A small network was shown many inputs. Here are its activations along a few directions, one row for each input.
Each table varies a few parts of the input and shows all the possible inputs, shuffled.
A made-up example of a description, with smaller parts first: one of 8 places around a ring, together with either a single point or one of 11 places around a ring or (one of 3 separate values, together with one of 6 places along a line).
Shared parts are said once, and a part with two or three values counts as separate values.

Other details of the inputs shift rows strongly along three fixed directions, in all tables alike. That doesn't count.
These rows show it; all are for the same input, with only those details redrawn:
[ 17  -2  -8 -42 -43  14 -15 -85   7  26 -35]
[ 32 -11 -11 -45  33   2 -58 -76  12  10  22]
[-21  -4   6 -17 -66  17  28 -10   3  17 -24]
[ 13 -17  18  -9  52 -22  -9 -14   8 -31   9]
[ -9 -13  20  -2  -1 -10  22   7   4 -19 -12]
[ -7 -10   2 -23 -10   8  -5 -13   8   6  12]
[ 28 -22  45  19  86 -56  18  -4   1 -75 -27]
[-56 -13   3  -4 -38  22  28  83   9  13  56]

A family of inputs:
R1: [-20  -3   0  18   2  34  20  46   4   5  31]
R2: [-22  30   1  16 -62  13  10  31  -3  16  24]
R3: [ 31  -2  -9  21  59 -43  18 -25 -18 -36 -49]
R4: [  2 -14  -9  13 109   3 -61  21   5 -25  78]
R5: [-31  -4 -53 -40 -26  26 -35  52   0  55  91]
R6: [ 18  -4 -22 -36 -13  14 -67 -79  23  27   4]
R7: [ 29  -2  13  15  28 -42  26  35 -27 -45 -32]
R8: [ 32   0 -23 -19  -4 -11 -25 -14 -23  12   3]
R9: [-12 -11  16   5  18   0 -21  32   2 -18  18]
R10: [ 36  17 -14 -20 -75  10 -27 -91  -4  16 -37]
R11: [-30   7  37  41  -1  -2  33  88   1 -22  -5]
R12: [ 25  19  25  -1 -44   5  28 -52  -1   8 -84]
R13: [  6  -5  11   2 -16   3 -10  -3  16  -7 -17]
R14: [  6  -4 -30  11  68 -18 -22  25 -22 -11  47]
R15: [ 14   2 -23 -11  98 -30 -61  34 -14  -2  91]
R16: [ 38   7 -38 -10  36   2 -27 -32 -21   6  10]
R17: [-28   2  11  23 -26 -29  68  64 -20   2 -22]
R18: [  1  16 -38 -35 -18   6 -27 -17  -6  52  20]
R19: [-47  -5  35  21 -84  -1  93  53  -2 -14 -61]
R20: [-43   0 -18   0 -28  50   9  41   3  32  51]
R21: [ 30  21 -26 -23 -16  -2 -28 -37 -20  39  -6]
R22: [ -1 -20 -25 -19  21 -18 -12  26  -9  18  50]
R23: [ 40 -14  -8  16  79 -46   7 -40 -18 -28 -26]
R24: [ 18   8   6  22 -33   8  19 -60   5  -8 -85]
R25: [ -1   9  30  25   9 -12   9  18  13 -19 -22]
R26: [ 27 -15  34  13  43 -43  16 -27  13 -52 -40]
R27: [  0   3 -28 -16 -18  47 -18 -27  20  39  34]
R28: [ -5   6  -1 -12  15   4 -17  -7  21  16  37]
R29: [  3  10  40  17  -3 -17  40  -2  -7 -23 -56]
R30: [ -2   8   6  52   6  -5  25  27  -8 -40   9]
R31: [-19  -6 -12 -34 -32  38 -25   9   7  36  50]
R32: [  1  12 -32  10 -39  14  20   4 -26  26 -16]
R33: [ -7   1   4  12 -21   9  41 -32  -2  -5 -49]
R34: [ 24  12   3 -20   3  10 -22 -43  18  21   5]
R35: [ -8  19  -4 -14 -65  17 -12 -59  15  36 -43]
R36: [-41   6  37  39  -1  -8  34  85  -4 -23  -4]
R37: [ 18   2  43  28  54 -50  11 -24  -2 -56 -66]
R38: [-16  26   7  18 -70  -8  67  55 -30   6 -54]
R39: [-30   0 -29  -7 -19  38 -24 -10   8  31  28]
R40: [ 49 -13  20  -1  67 -18 -50 -39   6 -36 -16]
R41: [-20   0   6 -10  56   1 -20  35  13   0  76]
R42: [ -7 -14  30  19  26 -12  26  63  16 -37  23]
R43: [-41 -12   9   6 -14   5   4  53   7  -7  24]
R44: [ -8  -6  -1  25  35  -2  -7  -7  14 -23  -2]
R45: [ 22   3 -15 -12 -33 -25   4 -29 -29   6 -53]
R46: [-36   1 -18  14 -27  51  -5  51   7  28  41]
R47: [-21   5 -20  -4 -47  36  15 -30  16  31  -5]
R48: [ 30  -6  -5 -35 -10  26 -35 -49  11  24   4]
- The inputs of R26 and R28 match in every part but one. If R5 is changed in the same way as R26 into R28, which row does it become? => R18
- The inputs of R8 and R21 match in every part but one. If R31 is changed in the same way as R8 into R21, which row does it become? => R29
- What do these inputs look like to the network? => one of 3 separate values, together with either a single point or one of 5 places along a line or (one of 2 separate values, together with one of 5 places around a ring)
- Change only the choice among 2 separate values in R47. List by row number the other rows that result. => R44
- Change only the choice among 3 separate values in R7. List by row number the other rows that result. => R16, R38

A family of inputs:
R49: [  8 -15   8  34  64   4  -8  27   6 -45  30]
R50: [ 18  15  49  21 -22 -20  45  -6   4 -32 -72]
R51: [ -3  -2  19  10  57 -31 -25  34   0 -21  20]
R52: [ 36  -5  27 -15 -11 -17  28 -73  10 -17 -72]
R53: [ 15  -8 -60 -56  16   9 -50  -6 -16  56  87]
R54: [ -4   7  23   7 -55  10  18  22  -1 -11 -29]
R55: [-17  11  39  23  34 -24  20  57   4 -25   9]
R56: [ 32   8  14  23  -9   6  26 -71   7 -11 -77]
R57: [-48  -8  -8  41 -14  18  22  75   1 -12  30]
R58: [ 27 -19 -21 -53  10  20 -58 -60  14  14  41]
R59: [-25  11 -30  33  -1   4  41  84 -28   2  34]
R60: [ 23  -7  13   7  50 -31 -42  -8   0 -35   6]
R61: [  9  12   3  15  37   1   1 -38   6  -7 -19]
R62: [-34  12 -25   6 -69  38  15 -14   0  44 -35]
R63: [-36   4 -22 -49 -55  42 -13 -12  15  69  45]
R64: [-32 -10 -18 -25 -95  22  11 -13   3  34 -16]
R65: [ 66  11 -19 -23  57 -34 -54 -48 -26   5  10]
R66: [-36 -17   9   1   7 -17  23  50   4  -7   7]
- The inputs of R66 and R51 match in every part but one. If R58 is changed in the same way as R66 into R51, which row does it become? => R54
- What do these inputs look like to the network? => one of 3 separate values, together with either a single point or one of 5 places around a ring
- Change only the choice among 3 separate values in R63. List by row number the other rows that result. => R55, R61
- Change only the choice among 3 separate values in R59. List by row number the other rows that result. => R53, R65
